A small network was shown many inputs. Here are its activations along a few directions, one row for each input.
Each table varies a few parts of the input and shows all the possible inputs, shuffled.
A made-up example of a description, with smaller parts first: one of 6 places along a line, together with either a single point or one of 11 places along a line or (one of 3 separate values, together with one of 5 places around a ring).
Shared parts are said once, and a part with two or three values counts as separate values.
In the rows, zero is written as 128.

Other details of the inputs shift rows strongly along three fixed directions, in all tables alike. That doesn't count.

Table:
row 1: [142 102 164 177 197 199 118 135 134 111 152  57  63 122]
row 2: [125 127 114 130  99 118 119 157 126 126 105 121 172 122]
row 3: [157 121 168 201 132 169 113 186 132  69 178  66 148 176]
row 4: [168 143 140 120  79 122  84 128 118 135 135 162 160 158]
row 5: [134 129 146  84 155 141 106  69 128 162 143 176  79 116]
row 6: [ 98 128 109 121 147 109 151 111 129 127 104 111  99  86]
row 7: [ 94 131 118 106 160 111 149 127 123 135 105 116 100  90]
row 8: [ 92 148 115 113 140 113 151 116 149 114  99 116  97 123]
row 9: [122 112 161 181 193 178 138 167 125 102 174  54  85 126]
row 10: [ 92 137 108 159 110 118 164 165 103 112  86  97 168 150]
row 11: [ 97 127 102 124 154 123 185 113 113 141  92 121 104 129]
row 12: [ 87 147 108 119 140 106 149 105 137 123 117 111  99 113]
row 13: [125 117 122 126  96 116 133 154 139 114 107 126 173 123]
row 14: [137 129 104 133 114 107 137 163 126 130 120 131 170 120]
row 15: [ 87 135 117 150 121 108 174 170  94 113 107 103 170 143]
row 16: [171 112 135  96 140 144 103  75 139 173 150 195  97 130]
row 17: [118 135  98 127 134 111 152 150 135 134 116 123 130 116]
row 18: [118 141 115 132  98 112 127 153 138 106 118 138 165 141]
row 19: [145 103 145  91 140 142 114  53 135 163 130 160  86  94]
row 20: [116 133 108 136 102 111 116 159 132 123 114 133 165 141]
row 21: [121 131 127 145  96 119 158 141 109 115  98 139 172 152]
row 22: [ 87 148 118 103 152 103 146 123 125 125 114 112  96 119]
row 23: [123 101 156 206 160 172 134 220 116  75 179  29 159 140]
row 24: [156 101 133  83 153 149 121  68 142 175 126 164  85 104]
row 25: [123 122 114 135  97 107 130 145 122 119 124 123 174 111]
row 26: [173 109 148 104  98 145  83 100 130 162 127 172 152 127]
row 27: [145 145 130 128  77 104 117 152 126 106 125 144 169 154]
row 28: [109 134 117 107 157 132 135  99 139 148  95 126  69 100]
row 29: [136 128 123 135  87 111 117 156 137 114 126 156 178 146]
row 30: [179 111 153 106  97 141  96 100 134 146 131 183 148 122]
row 31: [ 81 131 111 107 158 109 148 128 131 132 115 123  97 110]
row 32: [117 130 121 151  96 110 156 132  97 123 115 133 175 142]
row 33: [141 146 111 131  96 108 123 154 132 131 141 146 182 154]
row 34: [ 98 112 129  87 167 129 143  97 132 149 109 121  81  89]
row 35: [183 119 154 112 101 136  96 102 131 146 130 187 145 122]
row 36: [ 92 145 110 117 139 100 147 107 131 118 114 108  95 115]
row 37: [204  99 190 192 135 194  83 132 121 121 215 119 133 147]
row 38: [145  88 152 170 205 199 138 137 139 115 169  57  67 121]
row 39: [ 89 152 108 114 142 117 137 117 141 128  97 109  98 125]
row 40: [161 142 148 111  88 112  95 134 107 136 156 168 165 152]
row 41: [101 144  98 109 152 106 156 122 137 128 110 112  94 125]
row 42: [183 133 137 104 102 126  98 103 123 154 153 182 134 151]
row 43: [ 87 143 102 114 144 122 135 120 139 126  96 114  98 119]
row 44: [139 144 123 135  76  96 115 142 114 114 142 138 172 145]
row 45: [180 125 152 114  98 136  99 104 135 148 136 190 140 129]
row 46: [ 84 153 100 132 130 103 144 155 132 104  94  83 123 134]
row 47: [189  98 191 173 162 208  79  92 129 125 217 124  89 148]
row 48: [131 128 117 142  87 103 115 146 125 122 143 150 182 136]
row 49: [106 139  94 123 134 114 145 144 137 126 123 125 134 130]
row 50: [111 141 138  85 166 130 127  73 133 155 130 148  66 113]
Each input here is: one of 5 separate values, together with either a single point or one of 9 places along a line.
Changing only the choice among 5 separate values turns row 21 into row 10. The same change can be made to row 13. Which row results?
Answer: row 26
Changing only the choice among 5 separate values turns row 45 into row 9. The same change can be made to row 29. Which row results?
Answer: row 31
Start at row 4 and move only the place on the line of 9, one step at a time. The first step leads to row 46. Which rows follow, in order?
Answer: row 39, row 43, row 20, row 28, row 1, row 2, row 26
Change only the place on the line of 9 in row 12. List by row number the other rows that result.
Answer: row 6, row 19, row 25, row 36, row 37, row 44, row 47, row 48
Which other rows agree with row 14 in the choice among 5 separate values? List them by row number.
Answer: row 11, row 16, row 17, row 24, row 33, row 38, row 41, row 42, row 49

Table:
row 51: [129 122 141 165 149 154 125 152 144  94 151  78 103 135]
row 52: [124 146 106 110  97  91 131 126 116 141 120 157 160 133]
row 53: [173 121 158  87 139 148 103  33 124 178 144 199  73 121]
row 54: [125 125 143 161 153 153 117 154 137  95 150  76 105 136]
row 55: [ 74 141 104 117 142 101 149 138 128 116 107 101 110 112]
row 56: [118 118 144 165 156 151 131 148 131 100 165  82 109 134]
row 57: [ 85 139  99 127 140 111 165 128 130 121  90 103 108 122]
row 58: [128 139 107 110  94 104 134 125 126 138 100 161 160 141]
row 59: [130 147 104 104  96  97 121 143 138 135 108 160 156 135]
row 60: [169 118 148 159 106 154 106 137 123 123 153 135 162 163]
row 61: [123 143 110 116  96  99 133 122 117 141 107 163 162 133]
row 62: [124 116 147 167 150 163 132 145 127  97 136  76 110 145]
row 63: [159 122 158 149 111 141  96 144 122 121 174 136 162 150]
row 64: [178  77 148 157 116 162 115 151 121 142 151 134 185 108]
row 65: [ 90  97 102 122 148 121 166 148 128 133  80  96 133  69]
row 66: [167 128 147 144 118 145  97 154 129 124 174 139 159 156]
row 67: [128 124 137 165 154 152 125 151 142  98 155  78 107 137]
row 68: [171 121 166  82 140 146 100  36 123 175 141 197  74 119]
row 69: [ 84 142 100 122 142 100 164 130 126 119 109 101 107 115]
row 70: [121 147 118 106  94  95 126 127 113 140 108 156 161 131]
row 71: [169 127 144 153 110 144  91 145 132 121 166 134 157 154]
row 72: [ 81 139 107 127 139 108 167 126 127 114  96 107 108 112]
row 73: [130 148 102 107  93  96 120 139 137 135 108 157 156 133]
row 74: [129 147 102 111  90  95 117 135 137 134 109 155 157 131]
row 75: [127 138 109 114  88 101 133 120 128 133 101 158 161 135]
row 76: [164 125 157 150 108 142  99 142 110 121 169 133 159 153]
row 77: [121 127 144 158 156 152 120 153 133  97 158  75 108 134]
row 78: [125 124 145 161 154 151 122 153 141  95 152  76 107 135]
row 79: [127 124 143 162 150 156 118 156 139  96 145  75 103 137]
row 80: [ 83 136 107 122 136 110 162 129 135 111  85  99 110 119]
row 81: [ 86 138 101 120 146 113 169 136 131 122  90 109 107 125]
row 82: [161 123 147 150 116 144 100 148 120 128 176 140 161 157]
row 83: [165 122 160 153 105 154 101 141 116 123 150 133 162 159]
row 84: [122 126 146 158 157 150 124 153 138  97 160  76 109 134]
row 85: [126 140 110 115  89 100 135 121 124 135 103 159 160 133]
row 86: [ 85 145 102 119 135 102 148 143 146 108  94  97 107 112]
row 87: [129 125 135 162 159 155 126 157 140 103 154  80 107 142]
row 88: [122 145 117 105  95  88 130 127 118 134 117 155 160 128]
row 89: [137  97 107 105 110 114 141 144 123 163  96 163 181  90]
row 90: [ 85 143  98 118 148 103 165 135 124 124 108 104 106 120]
row 91: [ 84 144  99 121 136 100 150 138 145 106 103 100 107 110]
row 92: [133  74 141 171 161 170 148 161 130 116 139  75 135  91]
row 93: [166 123 155 154 107 140 107 139 115 119 174 136 159 151]
row 94: [124 143 112 109 102 101 137 130 118 142 106 168 160 136]
row 95: [121 122 150  92 185 155 118  58 135 158 135 136  30 106]
row 96: [183  75 162  80 147 165 104  48 131 195 124 196  97  72]
row 97: [120 144 118 112  92  99 127 124 114 134 102 160 161 129]
row 98: [161 122 149 153 111 142  99 142 123 124 177 137 161 151]
row 99: [166 122 156 158 106 143 109 137 114 119 168 137 161 152]
row 100: [125 119 143  92 193 155 128  63 138 160 140 145  30 112]
row 101: [127 121 153  98 183 156 128  48 126 153 127 138  27 107]
row 102: [120 146 119 109  93 101 126 127 115 139 101 159 163 131]
row 103: [128 147 104 103  99  94 121 141 136 134 113 160 158 134]
row 104: [ 83 137 105 126 135 109 167 127 132 112  91 103 107 115]
row 105: [170 118 151 153 111 155 110 146 123 124 153 140 162 167]
row 106: [124 144 110 112  99 101 136 126 117 142 106 165 161 135]
row 107: [ 90  99 103 119 149 123 165 150 129 138  79  94 134  71]
row 108: [ 85 142 100 121 148 107 167 132 123 125 102 107 107 121]
row 109: [178  78 145 157 119 163 112 152 119 146 150 134 185 111]
row 110: [122 125 148 160 158 154 131 151 119 107 155  74 108 141]
row 111: [126 145 109 103 103  92 135 134 117 142 119 163 158 136]
row 112: [ 82 148 102 115 138 103 142 144 141 113  96  95 109 114]
row 113: [ 82 140 103 128 141 109 166 126 127 119  96 107 109 115]
row 114: [121 120 152 170 156 159 139 145 123 101 145  81 111 138]
row 115: [124 150 103 102  99  93 121 136 132 137 122 158 160 131]
row 116: [125 150 111 104  88  96 111 139 135 132 103 151 158 129]
row 117: [168 116 155 158 101 152 107 135 125 114 154 136 161 157]
row 118: [125 126 137 162 156 152 127 150 138 100 164  78 109 135]
row 119: [126 121 142 165 165 157 144 153 121 110 154  86 109 147]
row 120: [167 119 160 156 104 151 106 139 120 118 153 135 162 156]
row 121: [167 121 152  83 144 146  91  41 130 181 152 199  75 121]
row 122: [130 126 139  95 186 154 119  55 145 154 139 137  29 107]
row 123: [179  78 146 153 121 164 115 157 119 147 150 136 184 113]
row 124: [127 141 109 111  95 102 135 126 122 140 102 162 160 138]
row 125: [128 147 104 111  88  94 119 134 139 130 110 154 157 128]
row 126: [130 120 144 102 187 157 134  46 129 160 131 141  28 111]
row 127: [ 78 150 103 112 141 102 144 143 137 115 105  95 110 112]
row 128: [ 81 139 107 123 136 111 159 131 127 113  86 100 108 118]
row 129: [122 148 109 105  92  89 121 131 134 126 123 156 160 122]
row 130: [172 119 163  80 134 159  92  37 130 175 124 194  75 127]
What do these inputs look like to the network?
Answer: one of 8 places along a line, together with either a single point or one of 9 places along a line
Changing only the place on the line of 8 turns row 88 into row 52. The same change can be made to row 63. Which row results?
Answer: row 121
Changing only the place on the line of 8 turns row 51 into row 59. The same change can be made to row 91. Which row results?
Answer: row 103
Change only the place on the line of 9 in row 125. List by row number the other rows that result.
Answer: row 53, row 67, row 69, row 75, row 85, row 98, row 113, row 118
Change only the place on the line of 8 in row 94. List by row number the other rows that result.
Answer: row 61, row 72, row 97, row 102, row 106, row 113, row 114

Table:
row 131: [ 93 117 113 125 154 117 159 131 136 120 122 108 109  96]
row 132: [156 118 155 133 146 157 112 107 111 147 152 134 109 142]
row 133: [162 117 156 123 147 155 102 121 134 138 154 141 107 127]
row 134: [ 92 143 109 126 154 120 149 132 125 127 104 101  96 128]
row 135: [179  71 153 152 130 189 144  98 125 150  99 148 132 122]
row 136: [ 81 140 129 125 149 120 160 121 113 119 107 104 105 127]
row 137: [165 108 146 133 144 152 119 109 130 143 164 140 112 124]
row 138: [ 90 122 112 118 162 123 156 140 127 136 116 106 111 105]
row 139: [100 145  83 169 106 102 153 210 139  86 125  81 188 154]
row 140: [161 120 147 121 147 160 100 121 143 143 153 141 105 142]
row 141: [101 137  96 129 154 119 158 129 139 125 116 108  99 118]
row 142: [ 91 139 122 121 147 116 158 127 113 119 106 102  98 126]
row 143: [176  80 148 189  89 175 137 190 108 121 103 118 226 153]
row 144: [158 126 144 167  92 141  87 199 134  95 158 106 199 160]
row 145: [164 123 137 173  92 135 103 194 142  91 170 116 198 161]
row 146: [ 98 125 115 127 138 117 144 122 135 115 109  91 104  93]
row 147: [185 143 125  61  81 106  83  75 121 196 123 248 158 133]
row 148: [163 115 151 135 136 153 100 106 140 129 154 136 106 120]
row 149: [147 128 153 188  87 135 123 172 105  94 169 115 206 171]
row 150: [160 118 158 126 141 157  93 116 133 136 148 134 107 123]
row 151: [ 99 126 117 113 156 116 152 142 130 125 112 102 105 102]
row 152: [153 102 156 136 140 156 108 104 130 134 160 135 117 111]
row 153: [159 116 148 142 140 153 118  98 119 140 158 136 108 139]
row 154: [147 113 157 135 149 161 112 107 110 149 155 137 115 139]
row 155: [114 156  96  48  72  69 102  93 142 161  65 197 148 102]
row 156: [165 107 153 130 142 150 116 110 132 135 163 140 111 118]
row 157: [154 130 169 130 137 154 115  99 109 134 148 137 107 149]
row 158: [153 104 161 124 152 158 110 119 124 143 160 141 117 118]
row 159: [125 148  80  60  86  64 140  85 124 176  88 211 154 104]
row 160: [159 131 134 189  91 135 111 183 117 101 167 112 197 173]
row 161: [161 123 138 176  87 137  94 189 141  89 164 109 198 157]
row 162: [157 127 155 140 132 151 114  96 124 126 155 144  99 148]
row 163: [151 103 159 138 134 157 102  99 129 133 156 129 116 109]
row 164: [156 135 157 137 128 154 110  91 136 120 150 142  98 160]
row 165: [ 85 138 107 177  99  99 164 196 109  80 128  83 194 148]
row 166: [ 94 143 120 131 140 113 165 112 121 111 110 103  99 126]
row 167: [111 145  89  67  82  65 137  76 116 174  85 213 157 109]
row 168: [ 93 123 102 130 158 122 165 126 128 131 122 108 110 109]
row 169: [ 98 135 106 117 158 120 149 143 137 131 110 105  99 114]
row 170: [154 131 161 131 138 155 107 106 117 133 148 142 100 151]
row 171: [ 97 126 118 116 151 118 143 137 129 122 106  94 106  98]
row 172: [157 134 159 141 130 151 115  91 125 125 152 142 100 151]
row 173: [153 110 149 130 156 163 115 114 117 154 160 141 118 132]
row 174: [ 88 155 120 120 143 120 148 124 134 110  98 103  92 144]
row 175: [180 139 139  71  63  96  97  52 109 176 126 247 155 135]
row 176: [110 147  91  95  40  51 119 172 112 137  89 179 251 115]
row 177: [ 91 144 106 122 152 123 144 132 136 123 102 101  94 137]
row 178: [ 95 141  99 168  90 102 132 205 145  73 115  68 188 134]
row 179: [ 88 148 116 118 145 120 146 129 133 112 101 105  91 141]
row 180: [ 96 135 111 110 154 120 141 144 150 117 106 105  97 116]
row 181: [162 118 141 170 102 138 112 202 113 114 170 111 206 156]
row 182: [123 143  93  57  76  61 125  84 130 163  81 203 155  87]
row 183: [116 154  92  95  29  48 113 170 112 133  82 168 246 116]
row 184: [ 94 141 100 131 146 119 150 122 143 117 108 103  93 134]
row 185: [101 131 107 124 150 114 152 134 146 115 115 107  98 104]
row 186: [ 89 154 123 124 145 117 152 124 123 114 100 104  94 135]
row 187: [ 93 119 106 127 156 120 162 130 134 129 123 108 109 102]
row 188: [100 133  98 122 150 119 151 133 155 120 114 107  96 119]
row 189: [157 119 161 128 135 159  87 111 132 135 144 127 106 120]
row 190: [ 96 141  99 116 159 125 146 140 143 127 107 104  97 130]
row 191: [160 116 154 137 129 155  94 101 139 129 150 130 106 117]
row 192: [ 82 133 124 124 151 120 158 126 112 121 109 106 104 123]
row 193: [ 85 122 123 121 148 124 138 131 127 123 105  92 111  93]
row 194: [156 128 153 136 130 154 109  96 135 122 153 144  97 157]
row 195: [162 116 147 127 152 159 114 115 118 152 157 138 113 135]
row 196: [102 132 100 126 152 116 155 133 144 124 117 108  98 110]
Changing only one part turns row 179 into row 194. The same change can be made to row 136. Which row results?
Answer: row 149
Changing only one part turns row 190 into row 139. The same change can be made to row 171. Which row results?
Answer: row 182
What do these inputs look like to the network?
Answer: one of 2 separate values, together with either a single point or (one of 4 places along a line, together with one of 8 places along a line)
Change only the place on the line of 8 in row 172. List by row number the other rows that result.
Answer: row 141, row 148, row 160, row 162, row 185, row 191, row 196
Change only the choice among 2 separate values in row 191. List by row number the other rows that result.
Answer: row 189
Start at row 180 and move only the place on the line of 4, one step at a time. The first step leads to row 133. Which rows follow, in order?
Answer: row 151, row 158
